Here are a small network's activations along a few directions, averaged over the inputs that share one value of a field.
Related values have similar rows: they may be neighbours, one step apart, or belong to one group.
In the rows, 500 means zero.
Random noise pushes rows far along 18 fixed directions. That doesn't count. These rows show it; they differ only by the noise:
[599 563 381 535 501 333 563 518 361 320 504 596 440 598 695 388 412 416
 390 605 338 534 544 359 561 480 527 423]
[651 425 671 460 510 471 432 358 470 539 701 403 546 607 495 471 495 416
 584 567 504 635 544 443 514 700 418 518]
[511 623 310 448 561 442 274 623 385 341 658 467 314 714 621 370 479 417
 476 377 444 461 560 594 505 424 529 437]
[645 419 612 602 596 443 521 405 588 627 522 582 371 341 267 520 399 556
 555 458 633 474 409 435 436 514 589 525]
[776 712 344 515 293 602 562 561 561 523 490 247 532 426 489 380 474 516
 571 590 525 379 607 668 652 495 431 576]
[602 441 539 468 633 437 491 475 400 488 505 625 417 487 418 459 308 425
 468 575 541 853 562 502 616 470 698 315]
[501 560 449 433 583 368 557 571 491 524 333 529 522 453 620 490 576 406
 360 489 447 438 520 611 528 366 656 460]
[302 464 354 438 581 388 420 595 435 375 345 482 610 585 608 598 418 496
 591 341 289 496 444 339 455 446 544 543]
[781 699 546 422 479 193 520 411 464 435 655 442 527 630 544 451 283 470
 512 613 642 584 455 510 430 645 639 458]
[577 465 537 498 458 465 510 422 439 527 566 512 390 782 652 678 472 478
 489 435 315 644 426 277 528 588 306 469]
[439 383 671 619 437 530 524 438 449 555 600 672 562 470 493 570 641 436
 440 529 541 342 493 479 374 623 400 479]
[422 534 364 288 356 649 471 395 506 486 454 500 592 620 572 729 632 515
 378 392 413 572 399 543 426 521 483 415]
[523 557 461 722 416 583 488 429 564 579 508 475 588 303 275 475 464 748
 652 440 625 433 442 571 514 424 513 621]
[552 533 511 377 499 549 485 700 492 332 618 408 461 472 280 438 329 382
 309 694 639 312 545 478 318 848 374 362]
[632 475 586 414 484 553 672 424 606 506 497 690 383 397 543 454 592 372
 290 459 474 449 449 388 461 544 550 332]
[384 497 399 430 445 450 462 546 364 386 476 581 520 539 681 437 388 592
 293 771 456 782 569 585 761 594 639 559]
[501 543 527 444 424 548 505 578 658 381 588 587 530 412 671 331 420 579
 479 224 361 495 416 297 671 665 546 496]
[452 549 489 489 571 500 288 560 626 395 597 715 586 413 267 406 485 618
 599 477 611 261 246 627 453 637 636 458]
[394 244 540 708 539 290 455 405 341 640 398 617 704 311 440 650 534 605
 431 686 545 493 564 563 499 552 643 731]
[324 486 781 452 698 790 689 423 612 467 411 558 566 334 294 341 607 346
 560 507 490 550 420 416 403 342 416 215]


ZAL, 10 values:
ses: [332 571 545 505 375 519 464 701 455 303 760 502 462 631 589 433 390 577
 295 432 644 441 574 362 384 814 309 430]
gefi: [537 552 366 553 518 504 560 414 388 444 373 618 673 449 479 549 543 396
 536 439 390 477 502 568 427 252 617 300]
nodem: [697 487 307 538 542 243 551 458 392 473 291 494 575 391 467 578 421 450
 421 772 409 345 474 517 460 493 612 536]
mavul: [289 456 430 379 508 516 352 339 378 250 656 504 741 485 436 557 421 573
 362 502 438 469 371 461 294 682 540 424]
lof: [550 458 517 396 592 422 439 661 527 438 488 534 557 389 427 500 321 428
 516 525 596 500 494 557 569 641 664 419]
rovil: [561 432 566 596 574 377 241 334 504 423 861 634 387 590 508 448 358 679
 576 259 475 515 307 366 495 629 545 561]
bida: [670 396 481 502 374 405 457 437 376 637 507 725 374 551 740 576 637 296
 496 649 550 402 602 710 613 457 655 581]
pege: [704 410 477 427 500 380 526 472 651 569 449 500 659 417 290 563 604 485
 588 510 597 409 513 496 352 561 587 508]
geve: [619 481 350 387 388 438 549 671 651 423 512 633 478 573 586 386 604 505
 465 413 577 627 672 390 519 602 601 419]
siz: [526 534 482 392 498 455 427 487 517 363 563 589 441 463 614 345 455 384
 663 671 531 365 439 632 567 452 643 511]
The values of ZAL form a ring.
Going along ZAL from nodem by way of its neighbour gefi, in what order are ses, mavul, lof, siz met?
Answer: mavul, siz, lof, ses
Fewest steps between geve and bida?
Answer: 3

ZITUB, 10 values:
fuzi: [280 438 671 416 696 670 699 291 527 434 460 469 248 324 390 516 345 438
 375 370 525 658 397 256 266 240 494 328]
giken: [392 480 766 588 596 773 551 602 678 635 516 451 360 282 313 326 458 565
 568 520 591 483 486 607 679 449 420 562]
sim: [686 354 524 469 408 901 488 524 655 664 517 381 481 560 351 440 767 342
 911 461 481 656 734 529 679 431 284 440]
ruzad: [402 401 506 272 439 606 347 507 556 533 589 725 341 498 603 533 690 386
 296 546 595 353 484 796 505 554 661 517]
noti: [218 200 413 363 591 526 415 744 531 536 332 366 534 422 681 410 705 495
 340 439 410 680 845 441 679 557 561 745]
levo: [563 544 565 535 405 389 618 633 358 582 408 461 444 673 772 713 523 201
 506 495 413 205 549 489 399 520 310 468]
kula: [197 575 531 594 317 658 676 503 415 518 463 405 378 757 913 590 578 525
 585 219 362 721 617 249 522 267 229 561]
robid: [759 606 460 446 404 380 560 245 224 410 614 552 502 562 690 633 302 329
 226 667 356 583 427 546 509 581 559 272]
pivuf: [607 585 504 492 812 358 157 305 286 537 596 268 372 544 561 419 326 521
 458 748 328 589 309 859 858 390 593 626]
feb: [229 456 524 549 652 628 445 489 394 621 547 388  66 543 536 545 554 426
 345 237 552 529 634 576 310 155 462 543]
The values of ZITUB form a ring.
Going along ZITUB from robid by way of its neighbour pivuf, in what order are fuzi, sim, noti, kula met?
Answer: kula, noti, sim, fuzi
Fewest steps between feb and ruzad?
Answer: 2
